Here are a small network's activations along a few directions, averaged over the inputs that share one value of a field.
Values that are neighbours, or in one group, have similar rows; names and order tell nothing.
(in the rows, 500 means zero)
Strong random noise was added to every row along 19 fixed directions; ignore it. To show where, here is one row again and again, with new noise each time:
[433 371 446 705 682 415 431 457 392 330 633 426 873 714 307 387 207 446
 573 562 240 459 440 558 876 681 517 668 460 583 524 597]
[232 419 388 300 718 641 443 449 708 357 646 376 394 325 560 327 603 466
 628 601 532 709 401 406 493 474 545 489 582 426 420 686]
[693 614 455 371 265 548 571 380 420 404 262 663 441 278 336 613 542 435
 238 514 337 239 368 193 352 723 345 637 515 714 631 155]
[366 387 328 625 570 580 517 671 548 656 529 479 589 473 452 671 568 530
 395 716 325 426 431 350 792 636 348 572 384 667 386 335]
[315 585 356 658 431 611 623 560 430 569 366 482 478 450 784 500 542 627
 544 256 635 359 730 670 678 595 524 613 467 640 513 547]
[667 471 882 487 531 398 370 371 611 462 334 500 479 753 404 288 431 157
 661 474 499 373 484 390 524 418 339 338 619 458 642 770]
[413 598 760 512 319 971 379 437 509 361 750 516 256 499 509 669 500 495
 617 667 479 470 403 442 116 537 511 620 430 577 571 530]
[521 399 153 579 250 663 716 639 523 411 573 490 628 534 718 311 292 329
 634 406 475 393 242 427 530 568 559 587 354 577 669 338]
[493 462 674 652 582 435 435 387 426 501 575 348 663 762 685 637 534 356
 403 314 649 368 544 564 773 503 517 596 500 691 608 468]
[505 447 397 641 489 517 679 482 656 396 448 564 303 665 830 457 369 567
 819 436 613 499 504 620 409 309 530 258 500 502 353 805]
[561 594 506 418 471 584 716 197 544 314 421 607 327 149 742 650 322 650
 677 308 500 513 442 513 184 401 557 469 687 667 500 604]
[358 651 543 461 443 498 468 526 491 898 440  38 551 684 269 578 713 562
 179 588 577 509 728 531 352 612 522 666 540 302 243 449]
[795 560 434 194 649 535 609 587 725 844 592 199 375 429 711 547 621 507
 418 367 560 709 292 331 279 424 600 289 733 431 398 355]
[524 727 546 587 479 522 201 683 505 567 499 759 497 724 331 294 420 437
 192 584 575 476 702 634 585 590 253 543 396 499 445 637]
[558 512 427 453 291 495 526 415 298 302 579 521 592 519 350 455 363 730
 495 365 346 458 509 607 519 583 610 614 505 435 534 472]
[333 531 673 382 732 415 564 273 338 706 144 318 541 605 563 496 541 517
 607 628 709 600 262 309 578 688 553 319 567 654 180 498]
[524 371 662 435 332 599 209 753 600 363 569 180 660 510 381 316 585 158
 303 401 408 509 557 592 313  49 314 367 666 240 813 427]
[441 398 526 412 589 488 456 517 633 629 501 402 595 669 565 363 385 381
 638 410 479 504 337 405 755 434 303 289 630 555 391 729]
[770 653 552 532 565 547 312 704 507 443 599 617 308 629 733 580 577 605
 351 207 573 494 707 743 448 312 425 281 601 557 605 521]
[688 465 506 589 649 342 578 323 504 469 541 451 626 421 367 389 399 475
 517 482 361 459 482 434 709 671 566 680 499 572 454 594]
[ 42 535 610 421 682 550 218 636 231 489 390 526 472 913 524 530 599 407
 680 663 726 639 547 629 499 528 507 281 391 449 633 413]


Field ZUDAN:
nusep: [653 478 410 533 450 209 705 280 664 605 513 646 526 629 526 743 374 536
 290 566 596 455 403 403 528 485 510 567 521 565 326 502]
reden: [592 344 705 497 325 397 524 588 526 629 338 581 662 426 383 768 408 707
 453 519 193 443 510 496 588 205 303 246 696 424 453 451]
geg: [568 413 381 561 374 579 713 547 719 499 418 472 392 446 575 173 408 427
 805 539 461 467 438 426 410 471 534 434 481 357 417 737]
zoti: [598 456 519 282 530 496 451 411 855 595 651 430 422 242 228 216 517 442
 488 526 317 556 473 299 582 464 293 533 654 350 310 886]
sazi: [660 458 478 694 482 605 362 740 590 395 617 673 537 643 677 379 464 410
 359 466 486 398 455 524 745 447 364 436 410 649 535 506]
pivus: [623 461 781 525 450 469 486 230 516 355 545 503 736  21 550 291 320 354
 409 314 635 571 335 519 531 309 497 644 633 610 525 676]
meli: [478 454 762 290 783 162 440 438 360 617  90 657 539 270 421 510 452 745
 678 463 472 788 578 617 639 254 461  57 773 355 468 575]
kilu: [430 302 322 550 644 368 451 576 573 180 472 620 316 359 539 555 860 531
 405 734 605 571 475 447 521 306 488 326 369 488 341 464]
siv: [693 421 538 540 502 487 507 516 683 637 929 774 502 576 611 305 335 167
 751 444 578 489 329 386 757 537 451 602 263 579 667 661]
nasiv: [721 561 458 232 257 496 395 287 540  89 827 677 406 873 509 425 445 388
 385 285 614 394 241 402 312 516 522 489 518 493 584 564]
rar: [536 482 409 509 312 391 861 434 687 666 348 675 610 287 791 925 340 696
 353 447 504 489 512 506 386 299 597 528 633 503 533 267]
voto: [445 406 643 366 573 430 435 477 802 555 718 866 231 666 571 773 617 455
 630 736 628 608 464 390 455 330 482 362 426 353 584 602]
lero: [634 558 298 457 355 472 595 591 447 339 256 444 366  91 490 302 726 716
 317 346 545 512 647 604 286 406 602 473 604 355 410 458]
The values of ZUDAN form a line.
Question: Name the neighbours of reden, in listed order.
Answer: siv, rar
Question: Name the neighbours of kilu, in listed order.
Answer: pivus, voto
Question: Name the neighbours of geg, in listed order.
Answer: zoti, sazi
Question: Name the neighbours of nusep, in listed order.
Answer: lero
